These are the activations of a small network on made-up records, seen along a few directions, one row for each record.
Here are examples, each followed by its value of one field, SUMEZ.
Other fields move the rows too, some of them a lot.
[  1 -20 -11 -17   6  16 -12   0   4 -10  -8   0   3  22  -7  -3  16   7
   2  -1  10   3   4 -27] : gikig
[-20   1 -16  -4 -19  11  16 -12   7  -3 -22   1 -10  13  10 -20  15  10
   7  -5  -1  21  -6  10] : kosad
[-12   0 -11  -2 -17  -4  -2  14 -12  -9  -7  -7  13   0   5 -10  16  13
  16 -13  10  -2  -7  26] : norer
[ 18   4  14   1  -7  14 -18  -7   7  -8   7   3  12  14   1   0  -2   5
  12 -15  -3   4   4   9] : gava
[ -8 -12   4  11 -13 -10   8   2   5 -14 -21  17   9   7  21  11  -4  23
  -1  -9   6 -12 -10  14] : norer
[-18   5  -1  26   1 -12  20   4  -1  16   8 -10   9  -2 -10  -8  -4 -14
   1   6  13  -6  -6   1] : vad
[ 16  15  27  -4   7  -2   5  26 -19  13  21   0  15   0 -10   7   4 -10
   6 -20 -12  19  -7   0] : dez
[  9 -18 -10   2  -6  -2 -15   7  15 -12 -16   8  -2 -11  29  10  10   2
   3  -6   6  -1 -11  10] : dez
[ -7 -12 -16 -15  21 -10  -2  -5  26  -2  -4  -2 -13  -2   0   2  -7  21
   5 -12  30 -10   2  14] : naleb
[-11 -15 -25  -6  -9  26  -3 -20  -5   3 -19  13  -8  22  20 -33  -6  17
   2 -10   8  -6  -9  10] : pemi
[  0 -31  -9  -2  -4  11  -7 -14  -9 -16 -24  27 -26  -7  13  -9  10   7
  14   7  27  -7  -5  -4] : fegi
[ -5 -22 -20  -7 -10   7 -16  -8  22 -20 -32  -3 -12  17  20 -19  -9   7
 -15  -4  -5 -21   6  21] : pemi
[ 22  26 -11   6   4 -11   7   3  -3   6  -8 -11   7  -2 -20  -4  14   8
   5   8   4   0   2   9] : vad
[-19 -10 -19 -24  -6   5 -14   5   5  -6 -23   8 -21  -8   9 -15  13  11
  29  15  22 -32   1  24] : fegi
[-11 -10   0 -16  20  13  -2  -8   3  -7   4   0  11  -7 -12  14   9 -13
 -18   6   5  12  -8  -6] : gikig
[ 24  12 -14  23  20   2  -5  -5   6  -2 -21   6  -1 -10  19   8   3  -5
  -8  17   8  -7   5   9] : rufu
[ 20 -12 -15 -11  -9  21  -8   8  29 -20  -7   0 -10  15  16 -10   0   7
   9  10   9 -15  -9  18] : pim
[  5  -5   6   0  -8   5  -8  -6   0  12  11 -11   6   3 -36   2  -5 -18
 -10  11   1 -10 -16  11] : pemi
[  3  17  26   1   2   1  14  17 -18  10  16 -21  22 -11 -13  -2 -18 -34
 -14  13   1  15   4  -4] : rufu
[ 19 -17 -20 -15  -9   3   2 -15   6  -2 -25   1   3  -2  35   2   1   6
   8   8   7 -15  28   0] : rufu
[ -2 -13  -8   2 -11  -8   9 -21  22 -19 -39   3 -12   9   8   9   5  -4
   0  -4   4   0  14   5] : kosad
[ -1 -15   0 -14   4  -6   5 -14  -9 -10 -13  12   1 -20 -17  -5  -2  -3
  19   5  24  -9  -6  19] : fegi
[ 11 -23 -24  -7  -8  25  -6 -14   5  -4 -13  11 -25  -1  21  -8   1  17
  -8  -2  20  -1   3  14] : pim
[  1   7  12   6  -8  -8  -6 -16 -11  -4  22 -16  15  -8 -22  18 -12   6
  -2 -13   8   6   1  16] : gava
[ 12   8  18  16   4 -14  -5   4 -19   7  22 -11  -1  -3  -2  26 -10 -21
   0  -9   2  25   5 -21] : tafo
[ 10 -16  -2  -8   1   6   4   0   4 -11   1   2  -9   3  -3 -16  12  12
  12   4   8  11   2 -16] : lok
[  7  -2  28   5  -4  -5  -6  12  10  -4   2   4  22  -4  -8   7   3  -7
  -1   3   0  -4  -7 -10] : dez
[-14  -9 -10  -6   0   7  -5  -5   7   3   5   3  -3  -6  10 -25  -7  11
   7   7   7  19 -16 -12] : naleb
[-11   8   2  10  -3  -5  -8  -3  -9  24  15 -10  24  -6  -7  -5  -4  -1
  13  -7   4  23  -2   6] : tafo
[ -5 -12   8   7  16  -4   3   8   8  -6  10  -3  25  16 -15  11  -3 -10
  -6  10 -24   3 -11 -13] : gikig
[ -3   7  16  -4  15  -6   5  18   5  -4  25  -8 -10 -13 -11  22 -23  -6
  -9   6   2  16 -16   2] : naleb
[-10   4 -24   7  -9   5 -12   4   3  -4  16  22  -7  -7   1 -14  11 -20
 -16  -7   4   5  -3 -12] : sebi
[ 11  24 -16   4  -8 -14 -12  -8  -4   3  -1  23   4   9 -17  -7   5  11
 -20   4   0   4  -2 -31] : sebi
[ -8  -4 -14 -17 -11  -7   7 -17  23  -2 -33  -8 -13   0 -12   9  12  -2
   2  -5  25   0   3  20] : kosad
[-18  11   6  -6  -3  -3  -8 -12   0  15   8  -6   2   5  19  -6   7   8
   3   2   6   2   8 -25] : tafo
[-15   6 -21 -14  -8   2  -7   0  19 -12  -1  22  -5   1   0 -20   3   1
 -21 -16  20  -9   9  -9] : sebi
[  6   3  -2   2  -9   6  10   6  21  17  -3  10  -3   2  14   4   8  -5
  10  16 -10 -13  -6   1] : vad
[ 10  12   7   5   0   9  -7 -28 -11  -4   1 -22   1 -32 -10   8  -4   6
 -15 -26  -9  -4  -3 -26] : gava
[  7   7   8  -1  13   3  16   5  -9  -9  15  -6  -9   8  -1  12 -23 -13
  -8   2  14 -10  -6   7] : pim
[-20  -2  -3  -6   3   1   7  -6  -8   6   9   1  -3  -9  11 -15   6   2
  10  20 -10   6  -3 -12] : lok
[ 14  -6  10  12  -8  -3   0  12  -6  -6  -1  12  13   4   9  -1  17   1
   6 -13 -22   3  -6  15] : norer
[  5 -27 -15  -1  -8   3  -3 -10  10 -12 -24  13   1  -8  16  -1 -11   6
  23  16   9  12  -7  -3] : lok

Which value of SUMEZ does each new row have?
[ -9 -31 -31 -13   4   0 -20  -1  11  -6 -43  15 -32   2  17 -32  12  14
  22 -11  31 -24   9  24] : fegi
[  3  -2  13 -10  15  -3  10  -1  12  -5  23  -1  -1  -1 -13 -15  -2  15
  -5  -5   0   9  -2 -13] : naleb
[-14   4  23  12  12  -6  -3  21 -12   9  20  -9  -2  -4 -13   6 -25  -3
 -14   1 -14  20   9  -3] : naleb
[-11 -12 -19  -4   9   5  -7   0  24  -8 -11  10  -1   7  28 -24 -14  14
  22   0   5   2 -10   5] : naleb
[ -5   3  12  -8  -2  -4  -3   7 -31   3   3   8 -14 -22  -4  -9  -7 -25
  18  15 -17   1   5  -3] : fegi
[  9 -13 -27 -11   0  16   0  -1  22 -16 -36   2   3  15  39 -30   0   9
  20  -7  31 -17  23   6] : rufu
[-18  22  30  18  15   1   4   1  -3  -1  37 -11  16  -5  -8   0   4 -18
 -11   1   7  12  -5 -14] : tafo
[  1   3 -16   0 -11 -16  10  -8   8 -16  12  23  21  -6  -2   6 -15 -10
  -9  -5  -7   3  -8  -3] : sebi
[  5  35   6  22  13 -10   4  18 -23  13   1 -17   9   6   2   2 -13 -12
 -13  25  -1   7  -6  -9] : rufu
[ -4  11  23   5  -8  -1  29 -16  -2  15   9   0   8   0 -30  -4  12 -12
 -10  -1 -23  32  -8  -4] : kosad
[  4 -23 -21   3   4   4 -13   3  27 -18  -6   8 -18  -6  24   7  -7  13
  10   5   6   3  -8   9] : naleb
[  6 -23  15 -14   1   0  -6  -5   5  -1 -15  17 -19  -9 -10 -20  14   5
 -12   3   2  -3   2   0] : fegi
[  2 -10 -35 -25  -9  15  -2  -6  10  -2 -10  -3 -19   5  18   7  -1  30
  13   4  24 -30   9  35] : pim
[  1   0 -31 -12 -13  14   1  -9  -1 -13   3  35   1   2   5  -2   3  10
  -1 -19  22   3   4  -2] : sebi
[  3   1   3  -8  -3   2   9  -5  40 -11 -28   3 -11  15  -4  -3  14  -5
   3  -8   0  -4   5  12] : kosad
[  1   0  -5 -15  -3  -4 -14 -16  23  10 -13   8   1  -1  31  14  -1  10
  11   0   7  -4   6  -3] : tafo
[-10 -14 -25 -12   0  -1 -19   4  31 -13 -15   1 -24   0  34 -12  -4  25
  13   5  -4 -14  17   3] : naleb
[ 10   7  24  23  18 -10  23  12 -24  12  25 -13   7  -5  -6  23 -14 -35
 -21   6   1   5   4  -9] : rufu
[  5 -10  -9  -6 -13   9 -15  -9 -10  26   5  -6  -6   8 -16   8   6   0
  -3   7 -18 -16   3  18] : pemi
[ -4 -29 -12   9  -4   8   0   0  -6 -16  -7   4 -17   2  13   9   8  25
   0   8  10  12   5  -1] : lok
[-13   7   1  -6 -11   5  16 -20  16 -11 -27   9  -5   5   4  21   4   5
  12   4   1 -10  21  11] : kosad
[  6 -25 -27  -8   2 -12 -10 -11   5  -1  -4  -5 -10  -8   3  -2  -6  17
  15  -6  16   8   4   2] : naleb
[ -3  -3  17   2  13  -7   2  -1  -1   6  12   4   4 -21   6  10  17 -10
 -27  -8   0   7 -15   3] : dez
[  4  24  19  11 -11 -10   9  28 -16   0  42  10  14   6 -40  21 -17 -17
 -19  -7 -15  11   4 -16] : sebi
[  3 -10 -24 -29 -11  30  -3 -16   9  -2 -14  13 -24   0  26  -2   1  28
   3   7  25 -20  10  14] : pim
[  9 -17 -15  -7   8   5   8 -18  12  -9  -4   4 -25  -2  16 -12  -2   9
 -21  -8  17 -13   5   8] : pim
[  3 -14 -28 -12  -9   7   4 -14  15 -15 -15   7 -14  16  40   2 -12  21
  16  14  11 -32  -2   9] : pim
[  1  -5  -5 -16 -16  15   7 -16 -13  12   9   2  -1  20   2  -8   3  17
  -4   6 -24  -7 -10   4] : pemi
